These are the activations of a small neural network, seen along a few directions. Each row is one input.
Each table varies a few parts of the input and shows all the possible inputs, shuffled.
A made-up example of a description, with smaller parts first: values(2) and (point or ring(11) or (ring(5) and line(6))).
Shared parts are said once, and a part with two or three values counts as separate values.
(in the rows, 128 means zero)

Other details of the inputs shift rows strongly along two fixed directions, in all tables alike. That doesn't count.

Rows:
x1: [147 144 135 116 110 113 110 127 126 109 137 126 133 140 134]
x2: [160 107 131 139 139 108 129 138 126 150 169  97 150 131 105]
x3: [147 108  99 106 172 117 132 146  78 135 174 102  97 158 176]
x4: [ 96 207 131 112 104 138 118 142 155 141 128 130 146 126  81]
x5: [139 129 100 118 168 106 131 152  97 116 170 109 101 160 183]
x6: [174 142 167  90 149  83 158 184 133 188 168  82 138 143  74]
x7: [112 133 142 131  71 152  97  89 165 112 104 154 133 110  82]
x8: [102 133 137 132  70 175 104  99 154 133  89 139 157 114  82]
x9: [106 169 135 151  76 145 106 103 158 112  91 157 164 103  94]
x10: [173 165 177  49 126 108 145 166 121 176 153  95 117 143 107]
x11: [153 127 138 101 111 127 112 120 116 137 145 116 132 138 128]
x12: [135 153 141 123 128 107 135 122 113 111 140 111 154 136 133]
x13: [118  53  92 208 164 128 153 112 105  86  79 178 107 104 228]
x14: [ 96 175 130  96 100 164 116 138 143 158 122 112 138 134  66]
x15: [ 77  82  77 209 136 159 102  81 178 118  94 166 141  78  84]
x16: [143  56 122 151 158 122 148 120 102 107 122 148  80 130 198]
x17: [123  96 127 163 129 131 120 111 147  99  83 172 113 107 160]
x18: [135  53 111 153 159 145 157 133  88 125 104 136 104 134 198]
x19: [123 200 138  82 146 107 146 155 120 141 172  89 143 154 108]
x20: [136 110 105 113 165 115 138 144  87 125 177 103  85 161 174]
x21: [ 94 147 153 145 108 138 132 105 177 108  66 166 156  84  91]
Each input here is: values(3) and (point or line(6)).
Which other rows does x2 become when the values(3) part takes its other values? List them by row number.
> x6, x15
List by row number the other rows that have the values(3) part in common with x4.
> x3, x5, x14, x15, x19, x20

Rows:
x22: [ 88  97 121 189 109 158 120  86 167  99  53 191 141  78 124]
x23: [139 202 154  72 131 101 142 173 137 174 170  75 148 145  68]
x24: [129  86 122 159 139 124 134 109 124 101 101 157 122 112 170]
x25: [115  91 103 149 137 148 120 115 125 124 124 137 113 126 140]
x26: [141  59  80 173 201 103 161 142  70 113 155 117 106 145 222]
x27: [122 119 107 149 134 129 114 117 131 126 141 125 132 125 118]
x28: [107  68 102 190 145 143 133  98 127 101  87 164 126 104 173]
x29: [112 102 100 165 128 144 107 104 138 114 124 143 135 115 121]
x30: [108 215 137  66 100 141 109 147 128 134 156 105 125 157 103]
x31: [129 137 144 102 111 142 121 128 135 145 126 123 124 130 102]
x32: [126  55  68 172 185 125 131 119  90 111 154 128 100 136 197]
x33: [168 115 123 106 180  82 158 162  76 134 184  84 112 165 176]
x34: [115 103 124 162 127 140 133 113 141 114  90 156 134 110 141]
x35: [171 151 162  84 143  87 154 168 104 139 152 103 114 154 153]
x36: [146 181 144  86 133 100 132 160 133 157 171  90 140 146  89]
x37: [112 151 160 115  79 157 110 111 180 132  81 160 135 103  69]
x38: [125  70 112 180 145 126 133 101 125  88  91 171 115 108 186]
x39: [131 123 137 122 108 139 116 114 134 131 120 130 137 121 114]
x40: [145  38  97 166 168 123 145 121  84  99 116 148  86 131 232]
x41: [150 150 160  90 108 121 129 141 125 146 138 111 131 136 113]
x42: [133 153 160  93 100 138 125 135 145 150 120 123 126 126  95]
x43: [145 217 133  61 152  93 157 188  75 138 191  66 124 187 158]
x44: [120 152 121 131 134 117 120 132 148 132 141 125 140 123  97]
x45: [ 91 182 160 123  56 159  96  95 208 134  75 162 166  87  14]
x46: [132 210 135  65 103 122 115 150 103 135 173  89 136 169 128]
x47: [149  87 121 123 153 121 141 138  92 130 141 116 102 145 180]
x48: [139  99 109 142 171 108 153 148  94 130 150 107 117 145 173]
x49: [ 96 104 119 158 100 171 104  95 161 118  93 163 131 102  95]
x50: [115  57  95 186 131 151 114  87 123  99  99 161 123 111 166]
x51: [139 129 149 123 104 131 123 123 138 124 102 144 130 116 124]
x52: [ 84 143 130 161  86 163 111  97 186 125  76 166 156  86  62]
x53: [ 95 133 141 152  65 172  91  82 185 118  66 176 153  86  61]
x54: [ 73  97  97 190 101 180  93  73 176 106  75 190 134  82  85]
x55: [106 123 140 152 100 144 111  95 168 110  82 166 143  95  99]
x56: [119  91 110 142 133 147 121 115 124 125 118 138 113 127 143]
x57: [120 163 158 113  99 132 120 120 162 136 111 135 145 114  74]
x58: [152  95 117 129 151 116 138 134  89 129 160 107 118 148 171]
x59: [126 117 138 148 128 129 140 125 137 116  96 153 130 115 142]
x60: [101 182 115 119 117 133 114 114 127  96 132 139 132 135 141]
x61: [135 177 161  91 104 121 124 140 151 147 143 112 144 128  71]
x62: [152 202 187  67 107 105 149 173 141 163 131 103 142 139  85]
x63: [138  38  70 193 199 106 145 120  76  91 150 134 100 134 233]
x64: [109 132 109 151 145 127 126 126 142 131 129 131 141 115 111]
x65: [148 191 170  71 118 108 147 168 132 168 149  87 147 145  78]
x66: [168 101 109 117 174  96 147 157  70 139 192  80 109 167 181]
x67: [162 192 186  59  93 113 134 161 135 163 146  96 139 146  82]
x68: [158 118 112  97 173 104 145 165  83 149 191  78 104 166 157]
x69: [160 143 136  90 139 106 136 157 101 155 179  79 124 160 127]
Changing only one part turns x25 into x48. The same change can be made to x54. Which row results?
> x26
Describe the family of inputs behind these rows.
> line(4) and (point or line(11))
List by row number the other rows that have the line(4) part in common with x45.
> x24, x33, x35, x36, x38, x44, x55, x57, x60, x61, x63

Rows:
x70: [165 188 183  83 102  93 136 160 144 141 133 112 151 138  86]
x71: [127 192 146  72  96 129  95 120 146 128 155 121 123 141  82]
x72: [ 95 126 110 143 139 143 130 116 148 118 115 145 126 111 108]
x73: [148 137 128 117 145 108 132 145 115 143 167  90 136 141 120]
x74: [165 143 162 112 129  88 147 146 126 124 133 120 135 145 135]
x75: [100 170 144 135  74 162 106  98 176 123  99 145 164 106  59]
x76: [109  93  99 162 166 134 140 128 106 107 132 137 103 135 178]
x77: [123 101 103 128 154 127 112  97  98  92 155 132  98 143 179]
x78: [102 110 136 165 100 164 113  91 169 111  51 191 145  83 114]
x79: [ 79 157 128 141 103 158 105  99 191 131  91 158 153  93  36]
x80: [170 114 152  82 140 109 148 157  92 163 169  85 108 158 122]
x81: [142 153 131  87 162 103 153 174 104 149 180  88 115 156 134]
x82: [181 103 136 104 172  94 164 165  74 140 149 104 107 158 209]
x83: [128 153 117 111 128 125 134 154 116 132 142 119 121 144 146]
x84: [165 131 116  85 160  92 127 149  72 120 202  92  90 180 193]
x85: [156  56 111 154 137 129 128 119 106 126 128 135 101 135 159]
x86: [130 179 142 100 118 118 120 142 153 161 146 105 152 129  65]
x87: [129 102 143 109 124 143 128 124 129 140 110 124 113 129 123]
x88: [159 179 180  68 115 109 150 164 134 180 149  98 124 135  86]
x89: [127 150 124 117 147 122 139 151 118 134 144 111 112 144 134]
x90: [113  74  88 189 135 143 117  85 128  97 110 150 139 111 158]
x91: [107 140 114 150 125 142 118 132 141 121 116 148 123 121 125]
x92: [162 134 148 106 132 111 145 159 116 156 137 120 113 131 133]
x93: [129 195 150  90  92 127 117 140 132 154 133 103 151 141  87]
x94: [ 78 172 140 123  75 169 107 107 168 124  87 153 156 105  63]
x95: [130 155 133  86 125 123 108 123 115 116 170 116 108 150 129]
x96: [112  65 122 194 133 131 130  86 141  75  78 182 134 100 162]
x97: [105 134 109 146 104 151 113 117 128 113 102 151 138 115 134]
x98: [166 133 152  97 141 101 156 161 108 162 152 106 109 142 145]
x99: [125 163 175  98  96 137 134 137 160 164 117 136 133 109  67]
x100: [134  97 111 145 159 124 145 121  87 109 150 106 122 147 179]
x101: [100 169 128 134 101 139 103 119 183 144 106 147 148 108  52]
x102: [162 146 138  83 160  94 151 167  92 153 195  63 131 158 126]
x103: [133 155 123 103 113 127  93 118 124 111 158 132 112 141 130]
x104: [105 137 113 141 107 145 119 115 128 120 105 143 133 124 134]
x105: [138 106  94 141 174 108 145 149 100 125 155 116 102 146 180]
x106: [143 139 116 123 146 107 126 145 127 150 157 105 134 139 122]
x107: [117 130 159 118  73 158 107 111 172 149 104 146 138 106  44]
x108: [141 115 103 133 173 106 150 156  90 127 158 107  95 158 189]
x109: [ 95 185 136 116  83 149 112 128 170 136 103 145 141 119  76]
x110: [122 139 107 134 137 127 124 142 137 129 133 135 124 124 123]
x111: [100 128 107 163  95 157 101  98 140 111  88 159 149 104 123]
x112: [154  90 127 145 154  93 150 134 104 109 124 131 107 125 200]
x113: [144 110  98 127 181 102 153 156  91 128 163 104 100 152 178]
x114: [145  84 123 165 145 106 138 128 115  98 108 149 113 111 192]
x115: [111 170 145 109 113 131 117 133 164 156 140 116 157 119  57]
x116: [107 189 147  86 103 138 131 148 146 145 133 116 136 137  85]
x117: [ 80 126 107 166  96 169 107  87 153 103  72 173 142 100 112]
x118: [125 135 155 120  72 155 105 111 173 149 100 147 138 107  43]
x119: [125 171 140 119  84 137 107 123 161 140 130 124 165 117  68]
x120: [106 161 134 142  85 147  98 102 180 137 108 142 160 101  50]
x121: [108 127 118 163  98 151 111  95 150 110 105 148 149 114 119]
x122: [137  52 110 156 142 148 124 112 117 114  98 143 101 125 177]
x123: [115 116 149 154 114 128 131  97 157  95  82 166 145 101 110]
x124: [ 88  69  83 196 151 152 113  79 146 100  98 167 136  94 135]
x125: [133 197 160  64 112 120 136 151 113 159 152  77 147 152  87]
x126: [117  86  82 180 161 126 116 119 124 114 122 152 122 118 160]
x127: [146  94  92 153 169 107 128 141 101 129 158 117 123 136 171]
x128: [142 175 182  72 105 130 139 150 144 159 119 123 146 125  90]
x129: [123  88  89 166 175 119 130 125 113 119 136 135 115 130 164]
x130: [119 115 145 163 106 127 124  99 163  93  77 174 147 100 113]
x131: [121  92 137 127 110 157 117 116 145 131  97 141 118 117 123]
x132: [138 156 126  94 143 114 149 164 101 140 159  99 115 159 151]
x133: [162 149 168  82 149  82 162 161 104 141 154  94 117 145 147]
x134: [108  49 105 185 115 169 104  86 149 104  66 178 110  99 155]
x135: [180 160 171  60 105 109 132 174 119 179 170  84 126 156  79]
x136: [128 136 122 118 157 114 135 149 121 142 158 107 126 141 119]
x137: [129 130 126 125 131 128 131 117 123 128 144 107 144 134 116]
x138: [ 90 132 114 137 123 151 131 114 139 113 106 147 126 121 124]
x139: [130 174 154  94 114 121 123 143 145 157 161  93 154 132  64]
x140: [145 103 119 132 162 113 149 141  77 119 172  95 121 158 190]
x141: [128 192 157  72 103 124 130 149 121 156 147  89 150 148  88]
x142: [134 177 179 103  95 114 129 138 165 135 106 131 141 107  82]
x143: [131  91  99 168 138 134 128 114 103 101 132 133 132 129 181]
x144: [107 105 140 151 118 150 133 102 151 132  88 165 121  89 110]
x145: [132  77 129 162 153 109 147 119 114  97 110 147 110 112 192]
x146: [125 108 107 136 178 119 153 141  90 120 150 111  98 150 177]
x147: [118  48  99 186 117 173 101  91 145 100  66 178 112  98 158]
x148: [136  83  93 170 152 120 122 122 108 115 145 127 130 122 166]
x149: [113  73  95 178 141 140 124  97 119  99 127 139 137 118 165]
x150: [138 155 135  82 146 114 153 158  82 142 162  84 122 163 146]
x151: [150  79 121 151 149 129 139 127 107 112 100 155 122 122 195]
x152: [120 138 120 132 120 136 121 119 114 125 119 124 138 132 135]
x153: [164  97 138 107 175 102 166 149  75 135 144 108 111 153 198]
x154: [112  74  83 194 127 143 112  85 136  96 106 157 140 108 159]
Describe the family of inputs behind these rows.
> line(5) and (point or line(6) or ring(10))
Changing only the line(5) part turns x154 into x137. The same change can be made to x93. Which row results?
> x125
Changing only the line(5) part turns x129 into x126. The same change can be made to x78. Which row results?
> x151
Changing only the line(5) part turns x146 into x91. The same change can be made to x77. Which row results?
> x103
Which other rows does x117 become when the ring(10) part takes its other values? List them by row number.
> x73, x75, x86, x89, x90, x113, x129, x132, x152
Start at x80 and move only the line(6) part, one step at a time. The first step leads to x87. Which rows follow, in order?
> x144, x153, x133, x123
Which other rows does x81 become when the ring(10) part takes its other values? List them by row number.
> x76, x94, x115, x116, x136, x139, x140, x141, x149
Start at x133 and move only the line(5) part, one step at a time. The first step leads to x145. Which rows follow, in order?
> x142, x112, x114
